A small network was trained on invented records. Each row is its activation on one of them, seen along a few directions.
After each row come some of the record's fields: VULAD, KUNOZ, MES, GIT.
A field that a record lacks is left out.
Other fields move the rows too, some of them a lot.
Strong random noise was added to every row along 2 fixed directions; ignore it. To show where, here is one row again and again, with new noise each time:
101 -150 -15 40 237 -242 134 -274 -5 309 -101 188 -103 106 -96
52 -349 44 68 401 -279 116 -191 241 411 -241 369 -337 157 -24
38 -71 0 -98 -124 -8 158 -57 -115 -121 35 29 88 -46 23
63 50 -34 -122 -239 26 170 -95 -265 -203 124 -86 236 -84 -14

315 277 79 -249 -385 242 146 113 14 -321 -304 -288 40 -66 -434 -> {VULAD: gepu, KUNOZ: pep, MES: kezip, GIT: nuza}
372 504 -291 -274 -229 -332 713 -138 -313 197 -303 -301 89 -43 -261 -> {VULAD: bol, KUNOZ: tomob, MES: kezip}
396 98 -323 -164 -518 -120 50 59 -262 -442 -90 -42 404 -4 -82 -> {VULAD: bufu, KUNOZ: pep, MES: kezip}
-3 -86 40 -136 -374 263 -168 106 -111 -396 27 207 220 -135 18 -> {VULAD: lete, KUNOZ: tomob, MES: kezip}
135 -216 -61 8 141 -34 -378 -136 -100 -145 -31 472 147 173 11 -> {VULAD: bol, KUNOZ: numi, MES: kezip}
489 56 -425 8 256 -486 145 -554 -472 587 -173 105 165 310 -87 -> {VULAD: lete, KUNOZ: tomob, MES: kezip}
-125 -336 -145 -18 -81 284 -285 224 -78 -415 124 337 133 176 497 -> {VULAD: bol, KUNOZ: numi, MES: mipu}
108 229 -286 261 327 -170 -7 -454 -350 623 49 -18 190 85 -238 -> {VULAD: bol, KUNOZ: numi, MES: mipu}
223 546 118 -137 -358 127 -41 -382 -421 -153 -22 -331 381 119 -526 -> {VULAD: gepu, KUNOZ: pep, MES: kezip, GIT: nuza}
0 -217 56 81 194 -38 -389 -40 -65 -148 52 315 110 68 -29 -> {VULAD: bol, KUNOZ: numi, MES: kezip}
399 327 -247 34 61 -116 -205 -504 -629 238 170 -30 246 247 -262 -> {VULAD: bol, KUNOZ: numi, MES: kezip, GIT: nolik}
-317 -389 393 -25 101 321 -333 352 312 -295 17 516 -266 9 146 -> {VULAD: bol, KUNOZ: numi, MES: kezip}
-98 -99 -292 -206 -46 -213 449 113 145 282 204 -133 -184 -129 679 -> {VULAD: bol, KUNOZ: tomob, MES: kezip}
107 -40 53 140 76 77 -178 -68 -153 -10 259 -148 21 -49 -111 -> {VULAD: bol, KUNOZ: numi, MES: kezip, GIT: nolik}
65 192 -77 -27 -304 162 86 32 -102 -187 18 -149 208 -211 256 -> {VULAD: bol, KUNOZ: tomob, MES: mipu, GIT: nuza}
-94 256 131 -263 -475 345 228 228 -8 -366 120 -528 81 -106 -98 -> {VULAD: gepu, KUNOZ: pep, MES: kezip, GIT: nuza}
43 301 180 51 -391 477 -217 1 -186 -504 32 -311 443 -101 -446 -> {VULAD: gepu, KUNOZ: pep, MES: mipu, GIT: nuza}
-301 181 88 -47 -245 295 267 364 92 -255 32 -202 32 -337 77 -> {VULAD: bol, KUNOZ: tomob, MES: mipu}
13 91 -105 156 344 -194 -194 -248 -173 117 49 -42 0 172 -7 -> {VULAD: bufu, KUNOZ: numi, MES: mipu, GIT: nuza}
-202 -393 -17 57 -55 13 -167 263 408 54 116 354 -237 44 331 -> {VULAD: bufu, KUNOZ: pep, MES: kezip}
-85 -394 -159 215 323 -70 -550 -148 -61 -39 239 292 153 197 327 -> {VULAD: bol, KUNOZ: numi, MES: mipu}
25 -22 4 -47 -75 1 -101 -94 62 -121 -256 218 75 251 -211 -> {VULAD: gepu, KUNOZ: pep, MES: mipu}
0 -354 58 -488 -441 324 349 724 524 -430 -275 34 -243 -74 443 -> {VULAD: gepu, KUNOZ: pep, MES: kezip}
83 63 91 89 -71 -86 4 58 100 260 61 -107 -199 -54 -105 -> {VULAD: bufu, KUNOZ: pep, MES: kezip, GIT: nolik}
-285 86 14 -264 -533 200 178 625 -28 -656 77 -309 159 -258 314 -> {VULAD: bufu, KUNOZ: pep, MES: mipu}
150 -24 -293 49 116 -164 25 -186 -3 354 -71 233 -4 55 -25 -> {VULAD: bol, KUNOZ: tomob, MES: kezip}
105 -17 66 265 246 -92 -150 -314 -41 279 193 82 224 49 -10 -> {VULAD: bufu, KUNOZ: numi, MES: mipu}
-86 -258 -248 13 433 -197 58 -3 349 243 -2 340 -326 203 285 -> {VULAD: bufu, KUNOZ: numi, MES: kezip}
-197 -83 -157 -155 59 23 -49 21 -101 173 223 -26 -21 -130 248 -> {VULAD: lete, KUNOZ: tomob, MES: kezip}
-11 -105 -266 -161 -28 -17 34 59 -213 112 331 34 93 -4 417 -> {VULAD: bol, KUNOZ: numi, MES: kezip}
-107 -51 3 290 283 -137 -102 -385 -280 447 276 -161 -6 106 59 -> {VULAD: lete, KUNOZ: tomob, MES: mipu, GIT: nolik}
-264 -441 137 6 -112 436 -249 332 249 -403 -151 415 -75 -131 214 -> {VULAD: lete, KUNOZ: tomob, MES: mipu}
-235 197 155 107 -32 99 142 -9 -127 195 357 -508 -89 -335 -132 -> {VULAD: lete, KUNOZ: tomob, MES: kezip, GIT: nolik}
36 -556 -161 137 388 -138 -265 40 325 149 -239 448 -178 79 367 -> {VULAD: lete, KUNOZ: tomob, MES: mipu}
134 370 -60 44 -98 -129 29 -344 -232 -60 -15 -247 161 -125 -227 -> {VULAD: bol, KUNOZ: tomob, MES: mipu, GIT: nuza}
295 -85 -440 -122 -94 -304 151 -149 -19 -44 -304 195 120 116 370 -> {VULAD: bol, KUNOZ: tomob, MES: mipu}
-464 -99 49 -140 -262 206 459 475 305 -122 387 -331 -181 -396 543 -> {VULAD: bol, KUNOZ: tomob, MES: kezip}
28 134 289 170 292 18 57 -153 263 431 -232 -156 -277 69 -677 -> {VULAD: gepu, KUNOZ: pep, MES: kezip, GIT: nuza}
-69 -76 -41 -53 -41 15 -114 -41 94 -257 -27 -131 186 111 -72 -> {VULAD: gepu, KUNOZ: pep, MES: mipu}
224 268 -276 -10 -82 -217 342 -265 -233 285 -157 -206 -52 89 187 -> {VULAD: bol, KUNOZ: tomob, MES: mipu, GIT: nuza}
70 9 -194 -139 -181 17 135 -131 -280 130 176 -165 54 -56 253 -> {VULAD: lete, KUNOZ: tomob, MES: kezip, GIT: nolik}
-333 -183 338 151 142 191 149 271 367 -159 39 -33 -398 -58 147 -> {VULAD: bufu, KUNOZ: numi, MES: mipu, GIT: nuza}
-86 -354 117 242 284 229 -376 147 168 -63 -127 518 -111 135 -27 -> {VULAD: bol, KUNOZ: numi, MES: mipu}
30 -93 -132 -57 -355 69 -228 54 -24 -289 51 299 166 132 208 -> {VULAD: bufu, KUNOZ: pep, MES: kezip}
-83 -215 233 -224 -138 225 -35 457 362 -433 -351 -73 -188 1 127 -> {VULAD: gepu, KUNOZ: pep, MES: mipu, GIT: nuza}

Which values does each new row have?
-128 48 272 288 545 -463 -286 -345 109 711 -18 243 -210 155 -472 -> {VULAD: bufu, KUNOZ: pep, MES: kezip}
-130 -61 -58 -160 -533 183 -251 334 -78 -702 28 151 289 31 280 -> {VULAD: bufu, KUNOZ: pep, MES: mipu}
245 -298 4 -30 248 -183 15 -152 215 392 -408 413 -213 152 -86 -> {VULAD: lete, KUNOZ: tomob, MES: kezip}
39 -186 141 101 131 41 -315 -50 -55 -153 116 119 38 5 -17 -> {VULAD: bol, KUNOZ: numi, MES: kezip, GIT: nolik}
-67 134 -297 49 106 -128 215 -131 -164 122 455 -222 150 -21 176 -> {VULAD: bufu, KUNOZ: numi, MES: kezip}
100 -185 55 -115 -27 43 -145 -122 283 -76 -280 313 -30 272 -101 -> {VULAD: gepu, KUNOZ: pep, MES: kezip}
79 84 -96 -12 2 -123 -25 -62 26 72 -225 104 -33 -20 234 -> {VULAD: bol, KUNOZ: tomob, MES: mipu, GIT: nuza}
-235 -31 34 52 342 -107 20 150 150 27 38 19 -157 49 178 -> {VULAD: bufu, KUNOZ: numi, MES: mipu}
-158 -102 214 297 412 -39 -115 -97 -76 334 184 -80 -175 126 -20 -> {VULAD: bol, KUNOZ: numi, MES: mipu, GIT: nolik}
-123 -121 341 52 389 -49 -73 36 551 276 -270 -98 -529 53 -398 -> {VULAD: gepu, KUNOZ: pep, MES: kezip, GIT: nuza}
426 26 -288 -93 -134 -138 233 -141 -138 -200 -140 125 190 116 43 -> {VULAD: bufu, KUNOZ: numi, MES: kezip}
-311 -77 364 3 -61 173 309 440 254 -216 -19 -118 -222 -102 0 -> {VULAD: bufu, KUNOZ: numi, MES: mipu}
-210 -98 470 70 109 109 102 133 342 134 -121 -233 -293 47 -179 -> {VULAD: gepu, KUNOZ: pep, MES: mipu, GIT: nuza}
-125 -40 629 -20 -33 234 -81 73 442 -183 -300 0 -310 -19 -577 -> {VULAD: gepu, KUNOZ: pep, MES: kezip, GIT: nuza}
-72 236 203 24 -157 -97 120 57 -38 59 80 -145 15 -108 -488 -> {VULAD: bufu, KUNOZ: pep, MES: kezip}
365 44 -602 -209 -79 -374 478 -248 -69 335 -164 91 -17 119 323 -> {VULAD: bol, KUNOZ: tomob, MES: kezip}
-191 -217 170 411 334 -250 -160 -113 262 434 49 139 -200 90 -185 -> {VULAD: bufu, KUNOZ: pep, MES: mipu}
259 147 60 -200 -465 102 358 133 -33 -455 -340 -156 184 -21 -557 -> {VULAD: gepu, KUNOZ: pep, MES: kezip}
-179 251 -18 79 -31 -25 47 -176 -113 -16 165 -188 203 -187 -51 -> {VULAD: bol, KUNOZ: tomob, MES: mipu}
309 76 -211 132 190 -238 -192 -500 -394 360 -6 27 205 105 -146 -> {VULAD: lete, KUNOZ: tomob, MES: kezip, GIT: nolik}
124 -385 -287 55 541 -323 -333 -240 104 301 -74 584 -168 318 56 -> {VULAD: bol, KUNOZ: numi, MES: kezip}
-133 136 20 20 -95 -224 157 97 -142 199 343 -313 106 -163 2 -> {VULAD: bufu, KUNOZ: pep, MES: kezip}
